Each row has a name. Each question is about the rows just above it.

Z990: [-0.21  0.52 -3.45 -3.33 -3.09]
Z249: [1.67 1.67 1.67 1.67 1.67]
Z205: [-0.47 -0.46 -4.12  3.41  1.19]
Z373: [-0.21  5.24 -3.45 -7.22 -3.09]
Z178: [-2.03  9.23  4.54 -0.47 -2.69]
Repeated in Z249: : [1.67]
[-0.47 -0.46 -4.12  3.41  1.19] is in which row? : Z205
Which row holds [1.67 1.67 1.67 1.67 1.67]? : Z249
Give the next entry after [-0.21  5.24]. : [-3.45]
Which value is in both Z205 and Z178? : [-0.47]
Whose row is [-2.03  9.23  4.54 -0.47 -2.69]? : Z178

Z436: [ 1.94  9.85 -0.44 -6.72  1.29  1.00 -0.45 -0.45  1.60 -0.46]
Z546: [ 1.29  0.98 -0.45  6.31  1.46  1.45  8.16 -7.26  1.67  6.29]
Z506: [ 1.94  9.85 -0.44 -6.72  1.29  1.94 -0.45 -1.10  1.29  1.94]
[ 1.94  9.85 -0.44 -6.72  1.29  1.94 -0.45 -1.10  1.29  1.94] is in which row? : Z506
The value that Z436 holds more than once: : [-0.45]
Whose row is [ 1.94  9.85 -0.44 -6.72  1.29  1.00 -0.45 -0.45  1.60 -0.46]? : Z436
Give the next entry after [ 1.29  1.00 -0.45]. : [-0.45]

Z487: [-1.07 -4.15  1.22  6.82 -2.39 -4.29 -5.63 -2.73  1.66  4.20 -6.50 -1.38
 -5.13  0.39 -2.94  2.06 -3.21  0.13 -4.63  1.19 -3.20 -3.81 -4.55 -5.40
  3.08 -5.39 -3.71 -2.40 -5.86  0.02  0.94  2.59 -0.14  2.75 -0.33]
Z614: [-2.64 -3.32 -3.00 -2.78 -2.79  3.31 -1.03 -3.17  5.99 -2.64 -2.49 -1.16
 -2.59  4.22 -3.14  4.50 -1.00 -3.38 -0.75  1.20 -0.26  0.47 -1.88  3.19
  3.40 -0.58 -1.37 -3.94 -3.50 -6.40 -2.34  4.30 -6.93  5.96 -2.64]
Z208: [ 2.89  1.56  0.69  0.41 -4.67 -2.95  4.30 -5.78  2.35 -1.00 -4.76 -4.30
 -6.40  2.35 -5.16  5.79 -3.49  4.54 -0.24  3.81  5.23  0.73 -2.31  0.29
 -0.31  0.12 -5.99 -5.17  0.21  3.95  2.32  6.48  4.67  1.12 -6.93]
Z876: [-4.54 -3.76 -3.22 -2.13  4.43  2.44 -4.22  4.60  4.43 -3.04  0.14 -2.63
  3.96  4.96  4.71  4.43  4.46 -3.30  4.43 -2.69 -5.25  4.89 -2.75 -4.75
  0.13 -3.26  3.89  4.68 -3.14 -4.21 -1.46 -5.29 -4.71  5.07  0.17]
Z687: [ 2.36 -2.70 -1.13  5.88  2.18  4.01 -3.53  0.87 -5.17  4.43 -2.37 -1.09
  2.76  1.45  1.87  3.42  4.80 -0.22 -4.18 -4.65 -3.87  2.35 -3.09 -2.72
 -4.53 -4.49  2.90  0.61 -2.96  1.94 -2.96  3.40  3.11 -6.15 -0.19]
Z616: [ 5.43 -0.85  0.69  6.83 -0.96 -0.78 -3.26  0.92 -2.83  6.42  2.66  5.48
  1.48 -4.72 -0.13  7.96 -2.72  3.51  1.14 -3.22 -2.55 -7.36  3.63  2.71
  1.68  0.29  1.40 -0.24 -0.32  3.15 -1.04  1.34  3.88 -5.09  6.86]
Z362: [-0.91 -1.11  1.59 -0.15  2.35 -5.01  0.95  4.48  1.98  1.18  1.50 -4.67
  2.81 -4.66  4.29 -7.66 -1.16 -0.89 -1.18  3.02 -1.18 -4.08  0.63 -4.43
  7.34 -1.15  2.34  4.41 -0.64 -2.33  3.75 -8.44 -3.70  5.59  4.40]
Z299: [-1.74  3.19 -5.68  1.71  1.71  3.61 -4.66  1.71  0.20 -7.73  6.17  3.27
  0.96  7.96 -0.13 -2.72  3.51 -4.72  5.01 -7.32 -6.07  6.88  4.88  4.71
 -2.26  5.35 -0.28  1.26  4.33 -1.28 -7.30 -3.50 -1.98  4.16  1.73]
Z60: [ 3.84  5.04  1.31 -1.12 -3.23 -6.72  3.22 -2.93  2.09 -4.07  1.82  0.90
 -5.87 -1.00 -4.94 -6.20 -3.45  4.45  3.30  2.19  2.08  0.24  2.32  0.31
  1.93  2.94 -6.28 -2.45  5.03  4.86  2.98 -6.12  3.95  3.80 -0.77]
What is the next entry after [ 7.96 -0.13 -2.72  3.51 -4.72]? : [5.01]
The one value in Z614 and Z876: : [-3.14]
Give the next entry after [ 4.89 -2.75 -4.75  0.13 -3.26]. : [3.89]
Which value appears more than once in Z362? : [-1.18]
Repeated in Z299: : [1.71]
Which value appears more than once in Z876? : [4.43]
Which value appears more than once in Z614? : [-2.64]

Z484: [-4.64 -4.95 -4.32 -0.18  0.39  0.03 -3.41 -0.18 -4.27 -1.21 -6.63 -5.27
 -2.34 -6.54 -4.09  1.56 -0.40 -2.61  6.32 -4.95 -5.44 -4.44 -5.75  3.57]
Z142: [-3.49 -1.26  5.22 -3.86 -1.80  7.17 -0.80 -2.07  4.98 -4.89 -5.21 -1.60
 -1.48 -0.44  6.35  0.76 -4.11  4.95 -1.46 -4.66  1.40  0.15  3.12  2.47]
Z259: [-3.49 -1.26 -4.32 -0.18 -1.80  7.17 -0.80 -2.07  4.98 -4.89 -5.21 -1.60
 -1.48 -0.44  6.35  0.76 -4.11  4.95 -1.46 -0.03  1.40  0.15  3.12  2.47]
Z286: [ 4.07  0.00 -0.73 -4.57 -6.00 -3.07 -3.08 -5.85 -0.66 -1.83  3.73 -2.86
 -1.79  5.55 -1.52  0.63 -5.44 -2.39 -4.59  3.12 -3.59 -2.25  0.38  3.12]
Z630: [ 2.05  4.16 -4.74 -5.56 -5.19  0.44  2.84 -6.84 -2.51  1.34  4.88 -0.63
 -4.41  6.68 -0.19 -0.80 -6.77  0.05 -3.40  7.96  3.28  5.11  3.92 -6.46]
Z520: [ 1.53  2.38 -2.92  1.21  1.35  1.35  2.32  2.48 -2.87  0.90  0.77  3.16
  2.99  4.19 -1.86 -8.42  1.45 -0.42  1.86  4.73  2.37  4.24 -0.19 -9.08]
Z375: [ 0.07  1.47  6.19 -6.07 -2.79  9.00  3.98 -5.40  4.30  2.42 -1.03  1.96
 -5.06 -7.04  2.51  3.01 -4.73  2.59  0.14 -6.55  3.45  0.91  2.68  8.50]
Z143: [ 4.46  1.15 -5.20  1.61  1.76  1.15  1.28  1.15 -5.24  3.77  2.37  4.28
  1.59 -3.08 -5.13 -6.80  0.81 -4.86  4.17 -3.90  1.15 -0.98 -5.37 -2.93]
The one value in Z143 and Z520: : [2.37]
The value that Z143 holds more than once: : [1.15]
Whose row is [-4.64 -4.95 -4.32 -0.18  0.39  0.03 -3.41 -0.18 -4.27 -1.21 -6.63 -5.27
 -2.34 -6.54 -4.09  1.56 -0.40 -2.61  6.32 -4.95 -5.44 -4.44 -5.75  3.57]? : Z484
The value that Z286 holds more than once: : [3.12]

Z221: [-4.63 -1.10  4.44  1.55]
Z701: [ 3.96  1.61  4.79 -0.49]
Z29: [-2.25 -3.65 -4.47 -2.47]
Z560: [-1.37 -3.54 -2.15 -3.14]
Z112: [ 5.18  0.90 -7.88 -2.00]
Z898: [ 6.80  1.77 -9.13 -0.13]
Z735: [ 5.45  0.68 -7.97 -2.64]
Z306: [6.81 5.88 6.80 6.81]
Z766: [ 6.59  0.23 -9.23 -3.15]
Shared by Z306 and Z898: : [6.80]
What is the next entry after [-1.37 -3.54]? : [-2.15]
The value that Z306 holds more than once: : [6.81]

Z492: [ 5.76  5.76  5.76  2.34  1.70  5.76 -5.80  7.93 -1.06  5.12 -8.67 -5.50
  8.26  4.02  7.80 -0.45]
Z227: [-4.59 -4.73  6.78 -1.91 -0.26  7.16 -8.86  8.99 -4.74  7.43 -2.46 -5.99
 -4.49  0.72  0.80  5.04]
Z450: [-3.17  4.77  5.76  2.34  1.70  2.05 -5.80  7.93 -1.06  3.27 -8.67 -5.50
  8.26  4.02  3.04 -0.45]
Z310: [-4.91  4.77  5.76 -4.91  1.70  2.05 -5.80  7.93 -1.06  3.27 -8.67 -5.50
 -5.80 -4.91  3.30 -1.28]
Z894: [-5.81  4.77  5.76  2.34  1.70  2.05 -5.80  7.93  5.76  3.27  8.91  0.22
  6.12 -8.80  7.10  3.85]
The value that Z894 holds more than once: : [5.76]
Which value appears more than once in Z492? : [5.76]
Whose row is [ 5.76  5.76  5.76  2.34  1.70  5.76 -5.80  7.93 -1.06  5.12 -8.67 -5.50
  8.26  4.02  7.80 -0.45]? : Z492
Whose row is [-3.17  4.77  5.76  2.34  1.70  2.05 -5.80  7.93 -1.06  3.27 -8.67 -5.50
  8.26  4.02  3.04 -0.45]? : Z450

Z556: [-0.14  2.90  0.69  2.53 -0.63 -0.25 -4.17  0.03  1.03 -2.28]
Z881: [ 6.06  2.75  0.92 -1.39 -3.39 -1.13 -0.66 -1.07  1.49  2.14]
Z261: [ 1.51  8.77 -5.97 -1.21 -4.51 -4.20 -5.73  3.21 -3.91 -2.87]
Z32: [-0.55 -6.16  7.85  1.63 -2.16  3.83  4.51 -2.43  4.90  0.03]
Z901: [-4.52  1.46 -0.21  5.17  2.12 -3.50 -1.40 -2.25  0.56  0.00]
Z662: [-2.37 -2.38 -1.95  2.33 -0.86  0.26 -0.17 -0.86 -0.86  3.34]
Z884: [-2.01 -0.66 -2.85 -3.74  3.27  4.32 -2.37  3.98 -3.36  0.42]
Z680: [-0.28 -4.15  5.39  0.75 -2.10 -0.39  9.51 -0.14  0.36  0.48]
Z776: [ 0.67  4.03 -4.52 -3.90  0.48 -0.43 -1.13  4.94 -5.36  0.01]
Z321: [-2.01 -0.66 -2.85 -3.74  3.27  3.89 -2.37  3.98 -3.36  0.42]
Shared by Z776 and Z901: : [-4.52]
Which value appears more than once in Z662? : [-0.86]

Z757: [ 0.21 -6.35  0.29  7.65 -0.91  5.97 -4.68 -3.53  2.19 -0.84]
Z914: [-3.12 -2.30  0.78  0.99 -5.45 -3.05 -4.54 -4.11 -3.20  3.78]
Z909: [-7.94  7.66  7.83  2.40  2.54 -2.21  3.08 -1.82 -0.41  4.44]
Z835: [-7.16  8.82  7.38  2.89  3.61 -5.04  1.93 -1.92 -1.43  5.87]
Z795: [-1.74 -4.15  1.51  1.01 -7.73 -1.37 -2.50 -2.27 -1.71  3.79]
Z801: [ 2.84 -3.58  1.44 -2.28 -4.83  5.96  6.79  5.19  4.17 -1.91]
Z642: [ 0.26 -4.82  1.44  3.15 -1.65  5.70 -0.02  3.95  2.75 -3.70]
Z843: [ 8.59 -1.89 -7.13 -6.13  3.44  5.83  2.63  5.96  2.53 -7.33]
Z166: [ 2.93 -3.90  1.43 -2.64 -5.25  6.50  7.28  5.30  4.42 -2.15]
Z975: [ 5.46 -3.17 -1.59 -4.08 -6.60 -1.99 -0.90  0.53 -0.78  5.79]
Z337: [ 0.47  0.47  5.09  5.46 -3.17 -1.59 -4.06 -6.60  0.47  6.30]
Z543: [-0.75  7.25  1.40 -3.15  2.53 -7.84  2.83  0.83 -2.50  4.13]
What is the next entry after [-3.15  2.53 -7.84  2.83  0.83]? : [-2.50]
The value that Z337 holds more than once: : [0.47]
The next entry after [-1.59 -4.08 -6.60 -1.99 -0.90]: : [0.53]
The next entry after [ 5.46 -3.17 -1.59 -4.06 -6.60  0.47]: : [6.30]

